Each row below holds a small network's activations on one input, seen along a few directions.
In each table, some parts of the input vary, and every possible input appears once, in random order.
Descriptions start from the smaller parts, as in this example, which fits no table here: one of 2 separate values, together with either a single point or one of 9 places along a line or (one of 5 places around a ring, together with one of 6 places along a line).
Shared parts are said once, and a part with two or three values counts as separate values.
In the rows, 128 means zero.

Other details of the inputs vary at random and push rows far along three fixed directions, the same in every table; ignore that.

Rows:
R1: [150 136 142 183  89 156  53 131 140 139 159  84]
R2: [150 135 145 198  99 141  63 117 157 149 167 107]
R3: [155 145 161 168 145 150  85  92 161 101 214 120]
R4: [164 167 133 186 100 168  50 143 141 136 133  81]
R5: [145 128  63 109  66 183 150 195 125 129 118 132]
R6: [ 93  92 133  96 148  94 176 112 105 115 124 156]
R7: [139  94 114  92 139 147 198 107 145  87 236 195]
R8: [100 126  96 110 100 119 139 175  96 145  30 113]
R9: [114 132 120  89 171 113 180 115 114 105 102 157]
R10: [ 97 113 148  84 186  98 184  90 109  91 137 160]
R11: [ 97 148 172 170 161  60  94  74 127 164  39 123]
R12: [159 163 131 182  97 168  44 146 131 133 139  67]
R13: [151 115  97  76 136 173 183 145 124  66 204 158]
R14: [138  92 105  81 124 160 184 134 132  80 213 167]
R15: [156 138  52 106  63 195 146 207 118 127 102 124]
R16: [160 150 158 173 138 154  89  96 163 109 206 120]
R17: [134 161 207  88 200  43 115 109 150 227 105  83]
R18: [ 95 102 103 116  98 103 143 161 100 154  52 127]
R19: [ 96 107  89 125  81 110 132 178 101 171  23 119]
R20: [ 95 132 204 147 222  46 131  22 142 118 121 156]
R21: [100 112 115 108 126 106 151 137 107 141  64 139]
Each input here is: either a single point or (one of 4 places along a line, together with one of 5 places along a line).

Rows:
R22: [141 130 147 147 133 125 111  97 148 134 145 131]
R23: [106 110 125 116 127 112 140 132 122 131 117 133]
R24: [145 142 142 143 137 138 107 101 143 119 138 123]
R25: [124 136 150 145 134 132 102 117 135 113 149 113]
R26: [118 136 119 122 139 122 145 133 110 120 109 136]
R27: [122 118 121 126 132 114 146 130 114 135 114 144]
R28: [116 123 120 118 130 117 145 128 136 136 110 143]
R29: [159 121  95 132  81 188 136 169 140 113 218 139]
R30: [119 116 125 109 132 126 138 124 111 117 107 126]
R31: [126 129 118 114 139 127 141 127 129 119 100 138]
R32: [115 138 124 122 135 123 147 135 111 119 110 136]
R33: [133 149 145 146 137 136 109 113 149 117 142 124]
R34: [123 117 120 118 130 116 144 127 134 135 106 143]
R35: [158 116  74  96  91 188 167 171 113  99 174 144]
R36: [131 116 150 149 134 117 103 106 138 128 153 121]
R37: [113 125 126 118 127 117 147 130 136 135 110 143]
R38: [126 130 119 123 140 123 145 130 109 119 107 137]
R39: [148 142 161 122 149 109 111 120 146 158 162 109]
R40: [118 135 119 114 138 126 142 129 130 121 103 137]
R41: [121 124 155 149 129 119 106 111 141 126 158 121]
R42: [116 105 126 113 123 115 141 123 116 132 113 131]
R43: [109 121 124 112 136 122 138 132 116 116 111 127]
R44: [153 166 109 150  70 151  57 203 125 203  54  44]
R45: [141 131 147 154 133 123 113 101 128 133 154 131]
R46: [134 128 147 146 140 130  99 109 133 113 147 114]
R47: [114 124 121 126 131 114 147 132 115 136 117 144]
Q: What do these inputs look like to the network?
A: one of 2 separate values, together with either a single point or (one of 3 separate values, together with one of 4 places along a line)
Q: Changing only the choice among 2 separate values turns R30 into R42. The same change can be made to R40. Which row results?
A: R28
Q: Change only the choice among 3 separate values in R28. List by row number the other rows that result.
A: R23, R47
Q: Change only the choice among 2 separate values in R32. List by row number the other rows that result.
A: R29
Q: Change only the choice among 2 separate values in R26. List by row number the other rows that result.
A: R47

Rows:
R48: [147 125 115 138  98 145 113 144 140 152 146 122]
R49: [106 139 162 169 144 102  98 102 107 127 106 114]
R50: [112 147 154 175 148  99 102  93 128 130 102 132]
R51: [116 135 154 166 144 106  99  82 134 129  98 126]
R52: [134 132 129 157 123 134 115 109 126 118 139 135]
R53: [131 116  79  75 111 150 166 179 105 126  96 129]
R54: [151 149 139 133 147 136 125 109 135 120 159 130]
R55: [ 98  97 131  90 160 101 175  98 116  94 105 162]
R56: [115 108  86  89 100 130 172 173 128 148  94 145]
R57: [107 134 133  89 174 100 176 111 128 118  93 154]
R58: [134 131  82  87 109 147 176 175  97 135  89 139]
R59: [150 125 135 147 138 151 139  95 132  90 210 158]
R60: [107 137 156 164 142 104  97 102 115 123 113 114]
R61: [146 145 138 132 141 138 116 110 146 126 138 120]
R62: [156 141 123 123 120 170 126 152 125 108 197 115]
R63: [ 86 105 132  94 164  99 177 106 103  96 113 160]
R64: [106 144 154 176 141  99  91  96 137 139  74 121]
R65: [135 109 145 123 143 155 135  94 153  65 233 149]
R66: [145 164 111 158  97 147  97 170 121 159  88  99]
R67: [153 118 121 122 107 160 132 137 171 119 207 142]
R68: [138 127 122 149  96 126  94 154 121 165 111  99]
R69: [154 114 112 132 104 177 128 120 155  89 199 146]
R70: [138 139 103 166  87 158 110 158 122 131 126 126]
R71: [114 124 139  75 178 103 182  95 130 108 107 160]
R72: [120  95  80  78  97 134 170 180 107 145 100 137]
R73: [128 128 137 148 131 137 120 104 154 102 153 145]
R74: [105 104 144  89 171  79 185 108 100 132 118 160]
R75: [136 141 125 126 107 151  96 154 138 131 119  91]
R76: [147 154 107 140 104 157 105 161 139 142 117 110]
R77: [133 119 116 132  87 147 103 164 138 150 139  98]
R78: [100 123 137  75 172 103 174 118 115 110 103 138]
R79: [106  97  91  71 108 128 177 175 107 137 113 139]
R80: [146 139 116 133  98 151  89 158 135 143  94  88]
R81: [140 164 111 156  99 141  92 166 127 160  79  97]
R82: [ 96 103 123 101 156 100 169 109 101 107  91 157]
R83: [157 105 116 117  96 163 120 147 155 122 196 123]
R84: [135 126 134 149 134 138 120  98 136 108 158 143]
R85: [102 131 161 160 146 103  94  94 127 122 104 111]
R86: [131 128 124 141  97 132 102 158 124 154 136 100]
R87: [124 110  84  92  95 131 178 176  99 155  94 146]
R88: [119 148 168 167 150  84 106 101 130 164 108 126]
R89: [147 143 137 133 141 133 112 124 125 125 142 113]
R90: [119 102  85  83  97 132 174 167 121 150  90 143]
R91: [147 106 139 129 147 154 137  90 148  71 229 152]
R92: [120 145 162 161 148  88 105 102 137 159 115 126]
R93: [149 151 109 143 100 152  95 155 130 152  95 100]
R94: [148 148 109 132  98 163 105 160 152 135 121 110]
R95: [113 136 179 152 159  84 107  96 120 148 134 115]
R96: [118 103  77 102  94 145 169 174  85 118  92 143]
R97: [132 118 118 128  84 147 100 163 143 147 136  98]
R98: [116 136 171 156 144  82  90  87 146 166  82 113]
R99: [ 98 124 141  72 186  96 182 109 109 106 113 148]
R100: [163 135 139 122 150 154 136 117 130  98 212 133]
R101: [159 126 145 110 161 153 137  99 153  86 222 137]
R102: [126 140 111 168  95 143  94 146 131 139  96 118]
R103: [ 97 117 137  98 164  80 175 111 125 140  99 163]
R104: [122 143 163 164 143  83  95  96 128 169  93 115]
R105: [143 145 120 129 113 153 109 156 123 126 146 100]
R106: [146 115 135 139 140 147 131 100 132  84 212 147]
R107: [114 129 172 156 150  78  87  93 134 164  87 102]
Q: What do these inputs look like to the network?
A: one of 3 separate values, together with one of 4 places along a line, together with one of 5 places along a line
Q: Changing only the place on the line of 4 turns R58 into R62. The same change can be made to R52. Which row results?
A: R60
Q: Change only the choice among 3 separate values in R70. List by row number the other rows that result.
A: R66, R88
Q: Change only the choice among 3 separate values in R100. List by row number the other rows that result.
A: R74, R96
Q: Change only the place on the line of 5 in R91. List by row number the other rows that result.
A: R55, R82, R96, R106
Q: Change only the place on the line of 5 in R75. List by row number the other rows that result.
A: R62, R78, R99, R105
